Each row below holds a small network's activations on one input, seen along a few directions.
In each table, some parts of the input vary, and every possible input appears once, in random order.
A made-up example of a description, with smaller parts first: line(4) and (point or ring(11) or (values(3) and ring(5))).
Shared parts are said once, and a part with two or three values counts as separate values.
In the rows, zero is written as 128.

Other details of the inputs vary at random and push rows far along two fixed directions, the same in every table; ignore that.
These rows show it; all are for the same input, with only those details redrawn:
[150  93  98 100 128 165 110 118 145  88 165 152  86  96]
[147 167  60 116 191 137 129  95 135  95 100  61 155 178]
[149  91 197 141  58 116  87 197 102 130 136 172 100  82]
[147 164 168 161 114  85 102 180  88 141  70  85 169 161]
[150  93  98 100 128 165 110 118 145  88 165 152  85  96]
[147 166  60 115 189 138 129  94 135  94 101  62 153 176]

Table:
x1: [125 170  62 128 186 129 139  77 123 109  86  71 143 152]
x2: [ 95 158  61 116 201 129 178  63 150 148 115  79 176 174]
x3: [103  86  93 111 142 156 165  72 163 130 175 168 101  90]
x4: [147 164 168 161 114  85 102 180  88 141  70  85 169 161]
x5: [117 142 172 167 129  81 155 171 117 179  96  95 204 186]
x6: [121  93  99 120 133 155 137  94 141 102 148 171  82  83]
x7: [133 207 142  45 101 196  99 105 146  83 173 145  33 101]
x8: [144 134 173 200 130  85 141 170 102 151  76 103 181 172]
x9: [137  56  73 133 164 167 169  83 176 108 192 166 106 122]
x10: [118 152  60 148 204 133 169  58 136 117  97  87 156 163]
x11: [108  79 105  89 129 156 144 109 171 126 196 163 119 114]
x12: [147  75 201 168  66 117 110 193 110 130 130 185 103  90]
x13: [107  88  99  70 124 164 131 108 171 132 200 155 113 120]
x14: [112 136 176 202 119  65 152 149  92 185  80 119 180 150]
x15: [151 159  51 129 201 143 141  89 142  92  98  61 151 178]
x16: [128 141 173 184 128  75 158 165 116 171  88  97 203 184]
x17: [ 87  95 107  89 119 145 140  92 155 142 181 174 107  86]
x18: [108 209 238  85  36 133  75 163  91 142 130 176  39  69]
x19: [ 83 174 164 129 109  78 126 149 105 197  93  93 189 160]
x20: [124 104 192 136  54 106  90 176  90 143 123 178  93  62]
Changing only one part turns x18 into x7. The same change can be made to x3. Which row results? -> x16
Describe the family of inputs behind these rows. -> values(2) and (point or line(9))

Table:
x21: [102 164 149 112 116 113 123 144 115 149 109 113 146 138]
x22: [146 169 169 138  98 117 106 167 107 127 108 100 136 139]
x23: [128  83 109  98 116 152 110 121 142 113 165 152 104  98]
x24: [108 167 164 124 104 117 125 141 122 159 126 116 132 156]
x25: [138 108 119 127 137 160 108 108 127  86 135 161  59  94]
x26: [128 109 121 167 132 111 124 135 111 149 105 123 147 121]
x27: [121  94 119 119 114 135 132 119 135 130 156 167  92  79]
x28: [148 146 154 169 133 116 129 143 110 128  98 116 125 138]
x29: [118 106 126 121 119 147 152 100 154 129 169 170  88 104]
x30: [126  87 100  96 118 150 115 121 136 125 165 157 104  93]
x31: [118 142 150 140 118  94 131 144 108 151 104 116 144 125]
x32: [126  78  99 116 117 143 124 112 135 120 158 160 103  93]
x33: [147 129 121 100 116 159 103 117 128  84 139 157  71  88]
x34: [113 202  38  97 218 130 154  61 138 120  98  31 176 193]
x35: [127 115 121 155 126 109 125 134 112 148 104 120 147 126]
x36: [136 178  30 106 216 133 145  72 157 104  96  33 187 205]
x37: [137 120 156 152 121 116 145 164 130 133 120 126 149 153]
x38: [147 126   6  88 233 178 164  38 176  79 156  90 135 170]
x39: [124  84  99 107 117 146 121 115 136 119 161 160 106  93]
x40: [104 144 151 133 118 103 137 136 115 151  99 120 147 127]
x41: [147  75 119 127 128 149 136 126 142 115 163 166 104 105]
x42: [111 142 162 153 117 103 139 132 118 156 115 143 148 128]
x43: [146 180 161 133 101 116  96 158  91 117  86 109 125 130]
x44: [111 157  16  80 223 178 169  13 179  95 155 103 131 160]
x45: [114 151 166 145 111 104 143 134 121 158 120 129 136 145]
x46: [142 158 157 149 115 115 105 146  97 118  79 126 109 129]
x47: [129  70 102 136 130 152 128 109 137 112 153 159 104  92]
x48: [115 114 114  87 120 146 115 123 142 118 178 149  93  93]
x49: [114 116 127 102 114 156 142 101 154 129 173 160  87 109]
x50: [135 134 168 138 109 116 118 174 130 141 125 117 152 163]
x51: [101 214  54  92 211 140 156  53 148 122 109  49 173 213]
x52: [139 106 131 161 134 110 128 132 120 121 119 121 149 132]
x53: [112 163 165 130 109 116 130 136 121 164 124 118 134 150]
x54: [148 108 121 125 129 165 129 115 140 101 156 154  75  97]
x55: [106 163 164 126 115 119 125 133 117 164 117 124 147 140]
x56: [147 155 161 149 121 116 123 149 108 125 105 111 125 133]
x57: [152 122 127 105 109 167 116 126 141 102 164 145  84  91]
x58: [141  79 112 115 120 144 123 118 153 105 164 160 106  94]
x59: [139 106 152 176 123 115 151 162 123 128 121 135 151 150]
x60: [142 192 156 132  99 108  92 163  92 112  88 100 127 143]
x61: [140 138 160 133 120 106 106 172 119 146 120 109 157 158]
x62: [124  95  94  89 123 145 109 128 143 118 170 156 103 102]
x63: [144 163 163 143 112 113 102 155  94 117  83 123 114 125]
x64: [106 131 146 155 127 103 144 133 115 149  98 123 145 121]
x65: [139 128 165 140 113 123 127 171 130 147 118 120 153 152]
x66: [125  90 107  91 119 148 102 127 145 107 170 151 103 107]
x67: [106 158 164 134 115 113 131 132 116 158 114 130 150 139]
x68: [148 159 163 143 114 118 119 153 107 127 104 111 129 131]
x69: [138 123 160 145 117 120 135 168 131 139 119 126 149 151]
x70: [104 140 147 144 123 102 142 135 116 153  94 119 146 126]
x71: [120  98 122 132 123 150 157  96 152 123 171 173  91 104]
x72: [147  85 119 108 125 151 125 130 147 117 167 163 107 109]
x73: [137 125 138 135 120 107 118 146 124 129 109 116 157 138]
x74: [125 116 138 145 118 107 121 142 111 135 101 116 151 135]
x75: [143 103 147 167 131 110 137 152 109 134 120 132 149 141]
x76: [124  87 115 131 123 138 134 113 137 129 157 167  93  78]
x77: [141  75 108 123 124 146 128 112 149 105 161 161 104  94]
x78: [114 132 163 164 116 105 139 133 115 152 121 152 150 122]
x79: [143 130 157 135 122 114 116 164 117 149 117 114 155 149]
x80: [125 125 136 137 119 106 116 144 111 136 103 112 155 139]
x81: [133 186  32 105 214 126 136  80 159 100 103  31 186 212]
x82: [139 117 150 162 124 114 152 161 128 131 119 128 149 152]
x83: [128 114 130 154 122 111 125 136 110 137 101 120 148 131]
x84: [119 104 117 100 118 142 128 116 135 122 165 157  96  85]
x85: [103 154 149 124 122 109 134 136 114 151  99 117 150 130]
x86: [105 113 123  86 119 157 130 113 143 128 158 157  99  87]
Describe the family of inputs behind these rows. -> line(6) and (values(2) or line(9))
Changing only the line(6) part turns x70 into x40. The same change can be made to x27. Which row results? -> x31
Changing only the line(6) part turns x79 into x61. The same change can be made to x57. Which row results? -> x22
Which other rows agree with x69 in the line(6) part? List them by row number. -> x33, x39, x49, x67, x68, x72, x73, x80, x84, x85
A walk changes only the line(9) part. It starts at x71 and steps to x78. List the rest of the walk in order. -> x64, x76, x26, x47, x52, x75, x59
A walk changes only the line(6) part. It starts at x60 and steps to x43. List the rest of the walk in order. -> x33, x63, x46, x25

Table:
x87: [151  98  69 134 174 141 136 108 149 109 137 101 151 149]
x88: [132 121  69 112 158 139 126 109 137  98 128 103 141 144]
x89: [143 108 157 168 115  97 120 162 109 140 101 124 157 123]
x90: [130 130  75 111 163 141 128 102 138  97 119 110 141 135]
x91: [141 150  89 105 151 154 125 103 146  95 131 101 120 157]
x92: [144  39 169 139  67 130 106 158 123 125 169 205  76  44]
x93: [141 141  87 114 167 147 136 103 147  96 117 109 122 143]
x94: [145 108 142 166 129 109 140 155 119 144 117 124 156 146]
x95: [149 153 167 143  99 110 103 170 110 136 106 108 145 159]
x96: [138 175 100  94 160 155 127 100 142  99 132 103 118 141]
x97: [128 180 178 141  98 112  98 161  88 143  83 113 122 135]
x98: [139 158  95 104 155 159 125  96 143  94 122 107 120 149]
x99: [116 134  90 133 168 132 154  81 142 118 132 126 135 147]
x100: [118 126  93 133 170 139 156  86 148 117 132 127 142 151]
x101: [ 99 153  87  88 154 131 145  77 147 142 143 112 138 139]
x102: [ 96  85 180 102  44 132 108 143 133 160 193 217  66  47]
x103: [106 137  94 108 162 147 164  89 157 131 133 114 145 141]
x104: [140 117 140 143 109 106 104 171 110 135 109 116 159 142]
x105: [146  26 167 143  66 135 107 172 130 123 181 204  85  54]
x106: [136 144  87 111 166 143 134  96 138  96 114 106 114 137]
x107: [127 139 163 174 113  97 132 148  94 156  94 125 139 128]
x108: [141 137 164 152 112  99 117 174 109 133  96 110 141 147]
x109: [128 192 183 134  98 112 101 160  87 144  94 109 118 126]
x110: [120 117 158 165 121 103 139 150 118 147 118 135 155 148]
x111: [140  50  92 108 133 182 149  90 164  96 194 197  68  65]
x112: [134 163  94 101 155 155 123  91 135  95 120 104 111 143]
x113: [108 138 138 113 132 112 131 134 128 166 133 114 162 158]
x114: [135 127 162 170 114  93 143 151 101 150 100 129 142 124]
x115: [102  78 184 121  50 141 123 147 136 153 180 215  69  43]
x116: [100 139  88  89 157 138 145  92 150 142 151 109 144 151]
x117: [114 125 144 134 135 121 146 141 135 155 128 118 160 149]
x118: [123 151 159 146 107  98  98 162  86 145  82 120 142 120]
x119: [106 144  92 109 158 140 161  82 152 132 133 115 138 136]
x120: [150 137 156 151 118 104 115 171 115 137 101 107 148 156]
x121: [138 172 177 134  98 102 106 174 106 135 111 107 138 142]
x122: [135 122  75 132 167 139 133  86 132 112 120 102 127 130]
x123: [130 137 157 143 107  93 105 161  92 137  89 122 148 122]
x124: [107  60 108  87 116 182 150 103 176 113 210 190  76  73]
x125: [111  68 100 108 117 177 136  84 164 103 205 212  50  63]
x126: [128 113  87 133 174 145 151  96 153 121 143 121 149 164]
x127: [130 156  85 113 167 150 126  95 132 103 111 106 104 134]
x128: [146 170 171 135 102 105 106 173 110 137 119 105 145 148]
x129: [139 112 150 169 121 103 143 155 113 145 112 125 150 138]
x130: [135 183 186 132  98 104 107 164  93 138  97 110 128 129]
x131: [ 97 148 149 114 116 106 131 133 123 168 121 123 156 140]
Describe the family of inputs behind these rows. -> line(5) and line(9)
Changing only the line(9) part turns x128 into x117. The same change can be made to x130. Which row results? -> x119
Changing only the line(9) part turns x123 into x101. The same change can be made to x88. Which row results? -> x116
A walk changes only the line(5) part. It starts at x125 and steps to x99. List the rest of the walk in order. -> x100, x110, x126
Which other rows does x108 become when the line(5) part takes its other values? List them by row number. -> x93, x106, x120, x127
